These are the activations of a small neural network, seen along a few directions. Each row is one input.
In each table, some parts of the input vary, and every possible input appears once, in random order.
A made-up example of a description, with smaller parts first: one of 5 places around a ring, together with either a single point or one of 9 places along a line or (one of 2 separate values, together with one of 6 places along a line).
Shared parts are said once, and a part with two or three values counts as separate values.

Rows:
x1: [  6   4  -3 -26  -1  30   1 -23  -7 -11  10 -12  16  -1  12]
x2: [ -9  10   3 -10   1 -22  -2  -5 -11  23  -3 -20  14  -3  34]
x3: [-20  11   4   3 -38 -10  22  18 -16  17  10 -14  24 -13  -3]
x4: [ 23   7 -12  -3   4  12  -1 -12  18 -26  -6   6   7   4  10]
x5: [ 19  30  -4   7  -6 -21   3   7   7  15 -18   1   8   5  15]
x6: [  3 -21  12 -18   6  17 -17 -14  -1  30   3 -15  -5  16 -12]
x7: [  0 -12  -2  14  19 -10 -22   5   2  -2  -5  19 -46  -2 -19]
x8: [  1  11   1  15   6 -28  10  21 -12   4 -15  34 -17  -3  21]
x9: [-18  -9 -10   1 -15  19  17   2  -6 -34  19 -15  21 -12  -9]
x10: [  6   2 -12   9  30   1   8   5  -6 -46  -2  31 -13 -13   4]
x11: [-28 -29  15   7 -18  10  -2   0   8  14  17 -13   3   6 -34]
x12: [ 18  -5   7   3  13   3 -18  -3  25  16  -9  -1 -10  16 -19]
Question: Describe the family of inputs behind these rows.
Answer: one of 3 separate values, together with one of 4 places along a line
Question: Changing only the place on the line of 4 turns x11 into x12. The same change can be made to x3. Which row results?
Answer: x5
Question: Change only the choice among 3 separate values in x7. List by row number the other rows that result.
Answer: x8, x10

Rows:
x13: [-17   6   6   6 -11 -23  20  14 -24  17   2   2   7  -3   9]
x14: [-15 -24  13   2   9   6 -11   6   2  14   9  -6 -10  -1 -32]
x15: [ 48  30 -18  10  19 -21  -1   9  -5 -16 -36  60 -40   5  36]
x16: [ -7 -17   5  -9   6  15 -22 -11  17   5   7 -22   6  -3 -16]
x17: [-17  15   0  -1 -31   5  25   2  -6 -10  10  -3  22  -6  21]
x18: [-12  10  -2  -7 -16  -2  22  -6 -17  -5   9 -12  22  -2  25]
x19: [-17 -14   6  -4 -10  32  -7  -6  20 -13  17 -12   6  -3 -19]
x20: [ 52  -1 -10   6  38   8 -30  -1  23 -18 -30  55 -54  10  -6]
x21: [ -4  19   0   9  -9 -31  20   5 -12  13  -1 -13  14   2   7]
x22: [ -2   8  -7  -7 -12 -15   8  -1 -16   8  -4 -15  24  -5  24]
x23: [ -3 -14   1   6  14  -1 -12   1   7   8   3 -20   3   5 -35]
x24: [ -7 -17   5 -12   3  26 -12 -13  11  -4  13 -14   0   1 -14]
Question: Changing only one part turns x17 into x19. The same change can be made to x15. Which row results?
Answer: x20
Question: Describe the family of inputs behind these rows.
Answer: one of 2 separate values, together with either a single point or one of 5 places along a line
Question: A walk changes only the place on the line of 5. It starts at x14 and steps to x23. List the rest of the walk in order.
Answer: x16, x24, x19
